W =
[[-3.26  0.00  3.36  3.30]
 [-0.79  0.00  0.59  0.59]
 [ 2.66  0.00 -2.84 -2.79]
 [-0.43  0.00  0.42  0.41]
 [-4.63  0.00  4.97  4.88]
 [ 4.41  0.00 -4.65 -4.56]
 [-0.27  0.00  0.21  0.21]]
Indices start at 1.
Give the entry in row 1 and column 2.
A: 0.00
The entry directly below the smallest entry: 0.21
The entry in row 3 and column 1 is 2.66
Give the entry at row 2, column 1.
A: -0.79
The entry in the bottom-left corner -> -0.27
Give the entry in row 1 and column 3.
A: 3.36
Give the bottom-right entry.
A: 0.21
Give the entry just right of the smallest entry.
A: -4.56
Give the top-left entry.
A: -3.26
The entry at row 2, column 2 is 0.00
Give the entry in row 2 and column 3.
A: 0.59
Give the maximum.
A: 4.97
The entry just left of -2.84: 0.00
Give the top-right entry.
A: 3.30

Read these off the array that follows. Rows and columns are numbered from 1.
1) What is the top-right entry?
2) What is the entry just left of 1?
3) What is the largest entry?
4) What is the entry at row 2, column 1?
5) What is the entry in the bottom-left corner?
6) What is the bottom-right entry?
7) What is the entry at row 1, column 2?
8) What is the entry in the top-left corner?
[[ -8 -44   8  -9 -11  -8 -25  30 -12 -29]
 [ -9  15 -24 -10  -8 -10  -3 -39 -15   6]
 [-10  13 -29 -10 -10 -10  -3 -26 -12  17]
 [-10 -39   1 -10 -12  -9 -21  35  -7 -16]
 [ -5 -34  16  -9  -7  -7 -25  -5 -22 -50]
 [-11   8 -34 -10 -12 -11  -5  -9 -10  28]
 [-12 -25  12  -9 -10 -10  -5  -1   5 -38]
 [ -8 -13 -26 -10 -12  -9 -21  13 -21  18]]
1) -29
2) -39
3) 35
4) -9
5) -8
6) 18
7) -44
8) -8

B = [[116, 163, 47, 97, 100, 92], [130, 41, 93, 133, 83, 111], [128, 51, 80, 127, 81, 104], [137, 27, 129, 147, 96, 130], [143, 78, 211, 171, 149, 169], [139, 107, 218, 167, 161, 171], [143, 70, 205, 168, 146, 166], [139, 166, 212, 155, 182, 167], [142, 125, 217, 164, 171, 170], [131, 45, 87, 132, 82, 112], [143, 82, 210, 171, 152, 169]]
The first entry in reading order -> 116
The entry just right of 27 -> 129
Which number is the entry just left of the largest entry? 107
Which number is the entry just left of 127? 80
The third smallest entry -> 45
Which number is the maximum? 218
The entry just right of 161: 171
The entry just right of 127 is 81
Which number is the second smallest entry? 41
Which number is the 5th entry in reading order? 100
Which number is the smallest entry? 27
Which number is the entry just right of 70? 205

a =
[[ 4.79 -2.86  1.95  6.05 -5.19]
 [-0.30  3.80  5.82 -5.85  3.26]
 [-4.33 -2.68  3.52 -4.94  2.84]
 [ 1.70 -2.14 -3.78  0.80 -1.49]
 [ 2.91  5.02 -3.14  4.05 -2.14]]
Read off the first entry on the diagonal from the top-right corner.
-5.19
The 1st entry in reading order is 4.79
The 2nd entry in reading order -> -2.86
Read off the entry directly above -3.14.
-3.78
The entry in the bottom-right corner is -2.14
The top entry of the column that holds the largest entry is 6.05
The entry just left of 3.52: -2.68
The third largest entry is 5.02
Read off the 3rd entry from the end, reading row by row.
-3.14
Read off the entry directly below 5.82.
3.52
The 2nd entry on the diagonal from the top-right corner: -5.85
The 2nd entry from the end, reading row by row is 4.05
Read off the bottom-left entry.
2.91
The first entry of the smallest entry's row -> -0.30
Read off the entry directly above 5.02.
-2.14
Read off the entry just right of -3.78.
0.80
Read off the largest entry in the last column.
3.26
The second largest entry -> 5.82
The entry directly below the smallest entry is -4.94
Read off the entry directly above 5.82.
1.95

Questions about the row below.
1) Read off the entry just right of 2687.
2) Read off the entry just left of the centre entry.
3) Read off the entry just right of 7637.
4) Read off the entry just left of 6562.
5) Read off the entry just right of 7782.
6) Read off the entry just right of 5608.
array([5330, 7827, 8039, 5608, 6562, 6930, 5896, 5730, 7637, 8075, 7782,
       4933, 4710, 2687, 5383])
1) 5383
2) 5896
3) 8075
4) 5608
5) 4933
6) 6562

Read these off the grid that follows.
1) Report the entry just right of 13.92.
2) Report the entry just left of 18.88.
[[-13.23, -11.11, -5.70, -11.11, -14.40], [-0.48, -1.33, 11.12, -1.33, 7.32], [22.72, 22.88, 13.67, 22.88, 17.86], [9.08, 4.19, 11.98, 4.19, 18.88], [5.99, 0.94, 8.27, 0.94, 15.38], [-2.08, 3.64, 3.59, 3.64, -9.21], [15.72, 10.21, 13.92, 10.21, 24.24], [8.83, 10.48, 4.42, 10.48, 3.01], [0.22, -0.45, 11.25, -0.45, 7.42], [16.29, 17.22, 8.68, 17.22, 10.35], [-4.69, -3.03, -2.08, -3.03, -7.39]]
1) 10.21
2) 4.19

M =
3.00,-3.46,2.16,-1.90,-0.08,-2.77,-0.79,0.33,-0.98
0.09,0.69,2.83,-0.85,1.14,3.11,1.40,-3.60,3.78
1.51,0.84,-2.25,3.13,0.30,-1.89,-0.41,3.18,-2.72
2.24,1.89,0.93,0.54,3.37,-0.73,-1.36,-0.45,-3.88
-3.03,-0.96,2.18,-0.18,1.55,1.36,-1.73,-3.41,-1.24
-0.01,-4.56,3.77,-2.13,1.96,0.36,0.17,-1.61,2.09
-0.69,0.77,-1.20,-0.57,1.69,1.85,-1.31,-0.04,1.24
-1.34,-3.19,1.02,-2.05,1.33,2.58,-0.19,1.97,-0.02
3.29,2.79,-2.45,0.50,-1.20,-0.35,-1.79,-2.14,-2.00
-2.26,-0.60,-4.12,0.18,0.56,-3.45,2.49,-2.25,1.28
-0.24,-2.55,-1.76,-2.78,-1.75,-1.13,-0.03,3.72,-1.90
1.15,2.26,0.54,-0.43,0.22,-4.19,0.36,0.94,1.86
0.39,-1.63,-0.64,2.95,-4.05,1.28,1.37,-1.95,-0.37
-3.11,-3.03,1.37,2.09,-0.79,-1.61,0.25,4.55,-0.51
0.79,-0.05,-0.20,0.79,-4.86,2.16,0.57,-0.91,3.68
-1.38,-2.73,2.73,-3.69,0.32,2.53,-3.76,-1.26,-0.45
Counting starts at 1.
The entry at row 3, column 1 -> 1.51
What is the entry just left of -4.05?
Answer: 2.95
The top-right entry is -0.98
The entry in row 1 and column 3 is 2.16
What is the entry at row 1, column 1?
Answer: 3.00
The bottom-right entry is -0.45
The entry just right of the largest entry: -0.51
What is the entry directly above the largest entry?
Answer: -1.95
The entry just left of -0.35 is -1.20
What is the entry just left of -2.78?
Answer: -1.76
What is the entry directly below the smallest entry?
Answer: 0.32
What is the entry at row 1, column 2?
Answer: -3.46
What is the entry directly above -0.05?
Answer: -3.03
The entry at row 2, column 1: 0.09
The entry just left of the largest entry is 0.25
What is the entry directly above 3.72?
Answer: -2.25
The entry directly below the largest entry is -0.91
The entry directly above 2.53: 2.16
What is the top entry of the column that holds the largest entry?
Answer: 0.33
The entry just right of -0.20 -> 0.79
What is the bottom-left entry?
Answer: -1.38
The entry directly above -0.37 is 1.86
The entry directly below -0.60 -> -2.55
The entry at row 3, column 3: -2.25
The entry directly above the smallest entry is -0.79
The top entry of the column that holds the smallest entry -> -0.08
What is the entry at row 3, column 2?
Answer: 0.84
What is the entry just left of 3.37?
Answer: 0.54
The entry just left of -1.13 -> -1.75

Questions about the row below.
1) The entry just right of the smallest entry?
2) The entry just right of the largest entry?
3) The entry just right of 0.54?
-1.08   4.50   4.12   0.54  -2.83  -0.27   5.66  -0.90   2.60  -0.24  -2.20
1) -0.27
2) -0.90
3) -2.83

A = [ 5.30  0.69 -4.63 -2.71  1.15  6.33 -4.48  4.57  1.01 -0.49  5.99]
The entry just right of the centre entry is -4.48
The entry just left of the largest entry?
Answer: 1.15
The median of all entries?
Answer: 1.01
The entry just right of -4.63?
Answer: -2.71
The entry just right of -4.48 -> 4.57
The entry just left of -4.48?
Answer: 6.33
